Each row below holds a small network's activations on one input, seen along a few directions.
Each table varies a few parts of the input and shows all the possible inputs, shuffled.
Descriptions start from the smaller parts, as in this example, which fits no table here: ring(5) and (point or ring(9) or (values(3) and line(4))).
Shared parts are said once, and a part with two or three values counts as separate values.
In the rows, zero is written as 128.

A family of inputs:
r1: [126 173 136 109 133 114  86 127 139  90 131  85 152  81  82]
r2: [ 84 125 163 119 125  91 124 123 164 123 128 129 119 100  97]
r3: [132 132 114 130 127 138 111 127 174 148 128 152 126 118 103]
r4: [109  89 106 145 145 100 129 153 102 162 119 109 102 152 144]
r5: [130 183 150 115 142 118 156  77 180 152 176 122 146 154 212]
r6: [103 153 163 135 134  96 120 134 169 109 116 127 121  99  89]
r7: [163 115 101 129 115 162 173 112  85  85 108 160 144 127 114]
r8: [129  74 132 151 141 113  96 154 111 139 133 104  83 169 155]
r9: [108 128  75 150 141 154 108 144 118 104 149 106 136  95 135]
r10: [156  82 153 120 101 136 137 143  52 134 120 167  94 157 154]
r11: [126 126  95 171 150 139 145 160 138 117 132 119 119 145 112]
r12: [148 161  90  91 118 151  97 120 152 130 142 107 141  86  99]
r13: [121 106 196 133 130  65  80 127 130 136 135 112 112 143 103]
r14: [130 125  96 110 125 129 129  97 180 128 117 138 137 101 101]
r15: [123 106 119 122 117 126 131 115 172 161 145 149 128 123 108]
r16: [ 90 113  97 159 131 150 138 150 118 149 117 113 115 145 128]
r17: [144 108 131 122 112  97 110 117 144 191 129 132 113 150 117]
r18: [117 125 177 130 122  64 102 122 135 150 121 110 117 138  96]
r19: [135  96 142 110 105 159 165 158  80 127  99 176 129 151 141]
r20: [101 152 147 134 131 107  78 121 145  91 138 110 156  68 103]
r21: [175 155  98  96 103 186 139 133  63  92 126 139 136  97 121]
r22: [155 130 122 144 119 159 164 155  94 106 108 172 119 130 130]
r23: [121 105 137 115 124 123 114 144 169 170 116 147 140 143 120]
r24: [107 192 194 123 142  82 157  88 178 114 151  99 157 140 191]
r25: [157 162 148 122 123 153 213  96  98 111 145 143 152 166 239]
r26: [130 154  87  99 118 144 100 109 166 129 121 127 138 104 106]
r27: [ 97 119 188 129 146  92 106 127 138 143 124 117 129 110  93]
r28: [149  85 158 116 117 106  80 116 150 167 142 132  98 156 127]
r29: [166 101 137 125  94 133 157 134  55 148 112 163 113 162 138]
r30: [161 148  93 116 108 176 136 126  77  92 104 157 140 121 128]
r31: [ 97 143 159 129 142 122 100 111 163 100 102 113 137  79 100]
r32: [133 151  63 113 157 150 114 160 118  98 139  91 135 104 124]
r33: [104  92 116 154 164 135 129 163 109 156 123 112 109 136 141]
r34: [140 114 131 140  93 173 162 131  67 133 108 167 137 146 126]
r35: [116 174 124 144 163 130 174 108 140 126 176  99 138 179 226]
r36: [125 111  71 157 151 136 149 124 134  97 124 104 140 135 106]
What is each input in this table made of? -> line(4) and (point or line(8))
List by row number the other rows that have the line(4) part in common with r2. -> r1, r6, r13, r18, r20, r24, r27, r31
Start at r32 and move only the line(8) part, one step at a time. The first step leads to r9. Which rows follow, in order? -> r36, r11, r16, r33, r4, r8
Change only the line(8) part in r21. List by row number the other rows that result. -> r7, r10, r19, r22, r29, r30, r34
Start at r25 and move only the line(4) part, one step at a time. The first step leads to r35. Which rows follow, in order? -> r5, r24

A family of inputs:
r37: [106 115 165 137 133  67 107 119 168 163 133 114 120 156 121]
r38: [111 120 131 112 128 119  90 132 157 129 115 119 128  95  86]
r39: [146  90  63 161 150 164 150 164  40 123 128 123 110 157 164]
r40: [167 112  88 161 130 196 169 162  76 112 134 176 118 158 161]
r41: [109 133 122 115 126 121  92 128 154 125 122 121 125  91  86]
r42: [124 160 111 115 130 131  98 129 156 108 123 110 146  90  89]
r43: [103 155 150 130 145  95 119 106 168 129 149 104 141 130 133]
r44: [112 169 149 137 140  99 122 110 168 124 144  97 143 119 140]
r45: [182 118 129 105 104 168 190 113  80 130 128 178 106 164 208]
r46: [105 130 167 136 137  88 116 111 168 146 145 101 127 136 125]
r47: [118 179 136 129 143 105 132 100 174 105 145  94 162 128 133]
r48: [118 110 138 123 125 113  80 136 152 146 114 124 120 107  77]
r49: [164 111 108 109  99 184 184 126  69 132 131 179 150 144 188]
r50: [117  98 135 125 117 100  86 134 155 150 111 123 116 113  74]
r51: [151 120  84 130 104 180 196 145  62 124 121 172 127 142 163]
r52: [105 114 166 138 130  73 112 117 170 159 132 107 122 148 124]
r53: [113 177 142 127 144 103 124 112 170 115 143  94 153 125 139]
r54: [176 120 122 107 113 178 183 117  70 133 128 179 115 150 201]
r55: [100 137 161 124 142  91 116 115 172 137 136 102 135 131 137]
r56: [106 126 169 136 139  85 107 119 167 155 135 108 126 143 128]
r57: [118  98 135 123 120  94  81 137 152 154 113 130 114 121  71]
r58: [129 163 105 117 129 133 106 115 160  98 126 110 156  94  84]
r59: [168 124  97 129 126 189 179 127  68 135 118 184 119 140 179]
r60: [151  93  80 151 132 178 184 160  63 105 119 150 108 147 167]
r61: [115 138 119 118 131 123  93 123 153 121 129 121 134  94  82]
r62: [141  97  72 144 136 188 166 162  56 117 119 124 113 166 163]
r63: [148 119 186 125 100 137 152 153  17  77 108 161 120 141 116]
r64: [ 97 149 153 127 140  92 118 111 169 133 143 105 132 127 138]
r65: [116 114 136 124 123 116  91 128 153 138 124 117 120 100  74]
r66: [124 153 119 125 126 127  96 127 154 116 124 113 136  84  89]
What is each input in this table made of? -> point or line(9) or (values(2) and line(10))
Change only the values(2) part in r50. List by row number the other rows that result. -> r52

A family of inputs:
r67: [164 134  42 127 115 215 150 158  60  86 113 158 142  91 109]
r68: [110 191  93 117 145 135  87 110 187  88 133  83 164  63  81]
r69: [ 97 194 136 127 154  94 105  97 220 112 150  77 157  99 116]
r70: [167 119  66 138 118 205 175 157  42  94 124 158 125 135 163]
r71: [ 95  67 208 128 121  40  64 137 161 179 110 121  90 144  66]
r72: [166 116 119 132 116 181 204 136  50 123 132 171 125 177 209]
r73: [134 167  64 115 132 167 103 134 132  81 121 109 152  66  79]
r74: [147 125 160 135 125 127 201 108  97 147 146 154 125 197 230]
r75: [117 161 186 125 141  82 160  90 173 155 159 115 143 172 194]
r76: [106  64 129 133 114 101  37 161 132 139  90 123  99  84   9]
r77: [131  15 147 136 106 119 115 167  69 187  97 168  64 166 114]
r78: [102 184 186 123 149  72 136  81 214 144 161  98 151 142 167]
What is each input in this table made of? -> values(3) or ring(9)

A family of inputs:
r79: [110 134 163 119 122  79  79 124 153 117 116 119 134  97  52]
r80: [155  99  69 143 123 203 187 165  40 104 113 163 117 140 156]
r81: [155 122  96 144 130 184 212 141  59 114 130 156 126 170 208]
r82: [176 101 148 109 100 158 176 125  59 143 125 188 115 170 193]
r83: [110 138 155 114 127 100  76 131 151 116 118 109 126  89  63]
r84: [112 156 188 118 130  63 111 102 169 125 135 114 138 127 112]
r85: [177  77 121 108  93 176 151 147  40 135 108 195 107 141 141]
r86: [117 141  91 118 132 121  92 127 173 139 124 107 141  92  77]
r87: [103 160 159 115 142  97 107  94 190 128 142  99 144 114 136]
r88: [167 150  72 141 132 196 200 140  54  95 145 139 141 162 214]
r89: [108 138 144 131 132 109  80 123 169 118 115 113 132  90  70]
r90: [113 161 141 125 142 104 117 103 202 135 148 100 145 128 130]
r91: [109 159 169 130 140  93 111 100 184 127 135 108 136 120 129]
r92: [103 139 129 114 133 114  76 119 174 118 120 105 134  81  77]
r93: [111 141 109 129 132 117  89 125 179 130 125 105 139  90  71]
r94: [110 161 184 119 134  81 115 102 168 123 139 109 141 122 125]
r95: [167 129  45 140 124 215 175 162  34  85 129 145 134 131 162]
r96: [159  82 106 129 101 186 169 158  44 129 110 189 106 143 145]
r97: [158 105 132 130 108 168 194 135  63 138 127 183 114 172 197]
r98: [ 92  66 125 160 143  78  71 161 152 170 121  88  91 140  83]
r99: [ 89  92 151 158 156  67 106 131 170 180 143  83 102 175 143]
r100: [115 164 119 124 140 106 123 102 186 150 147  99 152 123 132]
What is each input in this table made of? -> values(2) and (point or line(4) or line(6))
The inputs of r89 and r91 match in every part but the values(2) part. If r85 is changed in the same way as r89 into r91, which row does it become? -> r82
Change only the values(2) part in r79. List by row number the other rows that result. -> r84
Start at r85 and move only the line(4) part, one step at a time. The first step leads to r96. Which rows follow, in order? -> r80, r95

A family of inputs:
r101: [107 146 134 168 153 106 177 118 184 178 161 110 147 194 199]
r102: [113 152 103  93 122 142  60 118 189 117 119 135 129  28  39]
r103: [173 132  54 117 126 206 181 128  87 123 141 143 121 147 210]
r104: [ 77 139 149 159 164  67  73 132 182 145 162  46 124 141 127]
r105: [134 103 149  92 101 102  63 139 175 160  95 153 120  85  22]
r106: [140 108  55 156 137 198 133 181  68  60 109 115 113 113 102]
r107: [134  85 132 130 108 153 141 183  19  92  84 164  94 124  88]
r108: [184 165  76 107 109 188 196 118  67 120 145 168 158 130 189]
r109: [122 133  64 110 127 135  71 132 209 141 111 112 142  74  29]
r110: [ 94 138 215 107 142  34  93 111 151 133 132  85 122 128 115]
r111: [ 92 175 135 137 167  80  84 114 193 103 153  40 133 124 129]
r112: [140 106 135 133 102 181 124 165  34  49  94 161 119 101  96]
r113: [ 85 197 157 116 162  67 101  93 166 100 146  67 157  88 118]
r114: [188 107 133  98  94 161 182 133  49 155 132 195 120 182 180]
r115: [118 115 170 155 133  82 173 104 171 172 153 137 126 202 195]
r116: [107  92  88 129 132 136  46 143 199 172 122 115 110  77  41]
r117: [129 176 207 126 123 107 180  72 159 127 143 146 162 164 191]
r118: [ 81 111 174 141 144  30  86 115 164 152 139  69 114 141 120]
r119: [121 135 223 117 135  98 170  95 159 142 155 150 107 170 203]
r120: [108  77 115 118 115 103  60 131 177 182  92 136  95  80  33]
r121: [162  75  97 124 115 159 180 130  51 176 120 177 100 174 201]
r122: [119 201 164 128 152 127 180  82 173 109 162 123 142 123 212]
r123: [125 130 141  90  96 120  61 116 177 132  94 154 150  63  25]
r124: [138 136  86 141 125 192 136 170  49  44 114 141 124  78  97]
r125: [100 168 220 117 141  67  74  88 160  93 138  83 141 111 121]
r126: [141  71  60 182 134 171 132 197  64 111 111 124 133 148  87]
r127: [102 179 119 135 159 120 194  91 185 138 149  99 138 153 209]
r128: [147  56  96 176 112 147 127 188  46 110  94 149 104 157  83]
r129: [172  97  60 142 124 180 178 145  82 178 144 153 142 184 193]
r130: [186 134 127  99  87 180 184 109  52 126 127 190 153 155 186]
The inputs of r110 and r111 match in every part but one. If r105 is changed in the same way as r110 into r111, which row does it become? -> r109
What is each input in this table made of? -> ring(5) and ring(6)
Change only the ring(6) part in r127. List by row number the other rows that result. -> r101, r115, r117, r119, r122
Start at r115 and move only the ring(5) part, one step at a time. The first step leads to r118. Which rows follow, in order? -> r120, r128, r121

A family of inputs:
r131: [153  81 135 138 112 149 157 147  63 140 119 166 103 165 158]
r132: [109 199 200 125 150  69 155  73 189 123 168  93 161 159 200]
r133: [152 143  74 132 127 189 166 135  92  96 129 143 138 122 159]
r134: [149 101 117 130 113 158 163 146  66 130 122 160 114 153 157]
r135: [ 80 132 135 138 150  69  53 134 203 139 127  68 121 105  53]
r136: [156 121  97 131 119 168 164 142  74 120 126 153 125 138 158]
r137: [154 135  87 129 124 184 168 138  84 109 128 145 136 131 157]
r138: [ 97 145 158 114 129  83  67 108 201 133 118 110 141  78  53]
r139: [153 104 107 128 118 164 164 142  69 124 121 156 117 147 158]
r140: [ 97 134 145 126 135  72  57 123 201 134 126  87 134  96  51]
r141: [148  89 125 133 111 157 162 142  65 132 117 164 112 154 156]
r142: [106 154 172 101 125  82  70 107 201 123 121 112 134  82  61]
r143: [ 92 144 152 116 135  77  56 116 198 132 120  97 137  79  48]
r144: [150  85 132 134 113 152 157 146  64 138 117 166 106 162 160]
r145: [153 113 101 128 121 166 165 142  71 124 124 156 123 143 156]
r146: [ 95 152 180 134 155  54 124  83 227 181 166  85 133 166 179]
r147: [150 129  93 130 124 179 167 141  79 114 123 149 134 134 157]
r148: [ 83 127 144 134 146  72  53 131 201 138 128  79 126  92  55]
r149: [154 143  79 132 125 187 165 136  86 102 133 144 137 127 157]
What is each input in this table made of? -> values(2) or line(6) or line(11)
